A small network was shown many inputs. Here are its activations along a few directions, one row for each input.
In each table, some parts of the input vary, and every possible input appears once, in random order.
Descriptions start from the smaller parts, as in this example, which fits no table here: line(4) and (point or ring(9) or (values(2) and ring(5))).
Shared parts are said once, and a part with two or three values counts as separate values.
In the rows, zero is written as 100.

Other details of the inputs shift rows strongly along three fixed directions, in all tables alike. That doesn't count.

A family of inputs:
r1: 74 143 155 75 56 107 99 68 71 121 97 99 77
r2: 70 140 129 101 55 133 80 86 76 119 93 98 89
r3: 81 93 97 69 142 48 119 99 123 54 107 88 96
r4: 83 146 133 80 84 56 128 95 122 115 129 125 115
r5: 103 63 98 93 99 147 56 96 70 77 62 62 71
r6: 112 99 94 133 92 141 90 116 87 126 97 111 101
r7: 87 120 102 126 86 152 101 103 96 136 103 110 99
r8: 106 92 88 133 92 148 99 110 84 127 100 110 101
r9: 116 95 81 127 112 105 117 110 111 117 116 111 116
r10: 122 88 75 129 114 119 102 120 110 113 108 110 113
r11: 98 111 69 114 130 84 136 109 145 98 121 121 133
r12: 103 64 96 96 104 147 64 91 71 74 74 66 71
r13: 109 104 96 130 82 137 106 109 87 135 114 111 105
r14: 105 83 101 69 127 39 110 90 116 59 96 88 103
r15: 101 122 105 131 63 117 109 111 88 151 117 125 110
r16: 79 90 88 91 125 91 89 109 106 71 92 85 85
r17: 119 92 79 128 111 111 112 111 110 115 116 105 113
r18: 95 102 133 47 112 6 123 71 111 52 115 90 98
r19: 105 81 99 91 102 100 92 98 94 88 90 85 95
r20: 83 119 127 33 116 15 125 62 119 52 103 98 101
r21: 96 108 133 91 76 107 87 82 70 99 98 82 81
r22: 112 61 84 91 122 114 75 103 96 64 82 81 87
r23: 106 88 107 86 100 95 90 98 92 83 96 94 92
r24: 101 115 66 123 106 122 108 109 117 128 100 127 121
r25: 103 78 94 95 109 100 94 100 95 86 85 92 96
r26: 86 152 165 85 47 55 125 76 79 130 127 113 99
r27: 94 133 146 88 59 70 113 86 86 125 112 101 101
r28: 108 62 82 95 129 103 80 99 99 65 71 77 90
r29: 102 105 67 116 131 80 137 117 151 115 117 124 134
r30: 116 108 87 124 102 87 126 114 118 130 120 115 126
r31: 118 93 81 123 107 103 111 114 114 118 108 103 117
r32: 97 134 101 127 74 167 93 109 84 152 95 126 103
r33: 117 97 69 121 122 60 129 115 135 110 124 125 131
r34: 105 89 113 101 90 135 67 98 73 93 80 83 78
r35: 112 64 74 88 137 75 105 104 117 66 91 91 107
r36: 82 112 163 51 64 71 82 73 63 76 90 85 71
r37: 81 141 110 116 88 83 136 121 113 143 126 122 116
r38: 121 85 56 129 129 82 119 120 132 107 116 119 127
r39: 104 97 106 95 91 91 85 93 92 92 98 85 92
r40: 104 78 110 91 90 139 62 96 70 81 78 75 73
r41: 95 80 66 85 148 76 109 102 139 53 87 91 116
r42: 105 104 58 119 138 98 125 124 149 96 117 126 136
r43: 110 105 91 134 82 132 91 111 89 133 106 105 102
r44: 69 161 168 40 54 16 120 59 98 103 119 110 92
r45: 111 112 93 123 92 95 132 109 110 134 130 125 122
r46: 98 124 130 104 62 105 106 101 80 131 114 117 100
r47: 100 117 94 127 87 165 91 112 94 141 93 120 98
r48: 89 78 98 87 105 156 58 87 78 80 49 71 66
r49: 113 97 92 134 92 148 87 117 85 126 96 108 99
r50: 88 73 75 90 129 120 70 96 109 63 72 79 84
r51: 102 82 97 97 107 104 99 96 92 87 97 94 94
r52: 108 120 126 84 87 50 119 96 109 103 125 109 110
r53: 61 137 162 74 62 109 79 93 61 101 93 86 64
r54: 97 80 107 87 88 120 63 90 72 79 78 73 73
r55: 103 107 96 126 75 125 99 111 87 135 108 114 104
r56: 109 62 78 89 119 101 74 98 99 63 83 76 86
r57: 103 82 93 90 103 90 87 96 96 80 93 89 92
r58: 93 85 85 76 125 109 84 87 103 67 64 84 91
r59: 116 55 58 94 149 78 88 103 122 51 88 82 101
r60: 118 93 71 113 122 64 137 117 135 112 124 121 135
Description of these inputs: values(4) and (point or line(4) or (values(2) and line(5))).
- The inputs of r5 and r56 match in every part but the values(4) part. If r58 is changed in the same way as r5 into r56, which row does it become? => r24
- The inputs of r9 and r34 match in every part but the values(4) part. If r1 is changed in the same way as r9 into r34, which row does it become? => r47
- Start at r58 and move only the line(4) part, one step at a time. The first step leads to r48. Which rows follow, in order? => r29, r41
- Change only the values(4) part in r43. List by row number the other rows that result. => r10, r21, r30
- Change only the values(2) part in r31. List by row number the other rows that result. => r5

A family of inputs:
r61: 91 95 118 84 76 119 85 81 72 96 79 82 85
r62: 98 125 116 113 81 80 112 103 108 120 126 106 113
r63: 84 99 119 101 83 125 73 92 65 91 94 78 69
r64: 94 85 108 56 103 76 88 67 95 49 88 74 86
r65: 94 122 117 108 89 95 123 90 96 121 127 110 106
r66: 99 91 90 80 109 49 105 93 123 71 116 98 111
r67: 75 97 77 120 113 176 65 124 93 95 69 92 84
r68: 114 115 84 141 97 129 122 111 114 139 122 116 125
r69: 104 97 124 58 114 26 109 97 117 55 110 90 99
r70: 89 106 149 70 83 96 93 79 65 85 96 88 71
r71: 117 68 51 109 144 102 103 104 126 87 77 101 114
r72: 109 86 88 117 94 155 57 113 78 109 73 99 87
r73: 126 77 61 102 139 95 107 106 128 84 92 116 117
r74: 92 110 108 100 76 120 66 89 80 104 85 92 83
r75: 85 100 76 89 145 98 117 105 139 81 98 111 111
r76: 114 61 69 106 120 123 77 118 104 82 89 96 97
r77: 92 113 115 112 89 100 126 99 90 130 112 110 104
r78: 113 68 47 113 141 94 92 116 125 88 81 99 110
r79: 89 117 132 65 75 94 80 61 79 85 82 87 79
r80: 105 113 105 119 93 95 118 121 99 126 127 121 107
r81: 96 120 103 114 70 88 116 110 101 139 118 115 113
r82: 109 88 114 104 95 148 80 100 77 97 81 85 86
r83: 104 86 100 77 127 56 120 92 120 70 96 84 110
r84: 97 114 97 131 90 100 122 120 98 140 121 114 107
r85: 116 114 95 117 81 113 123 109 106 135 120 132 120
r86: 91 133 135 92 73 51 122 100 101 121 121 101 108
- Describe the family of inputs behind these rows. => values(2) and (point or (values(3) and line(4)))
- The inputs of r78 and r71 match in every part but the values(2) part. If r86 is changed in the same way as r78 into r71, which row does it become? => r83
- Start at r63 and move only the line(4) part, one step at a time. The first step leads to r62. Which rows follow, in order? => r66, r74
- Change only the line(4) part in r79. List by row number the other rows that result. => r64, r65, r68
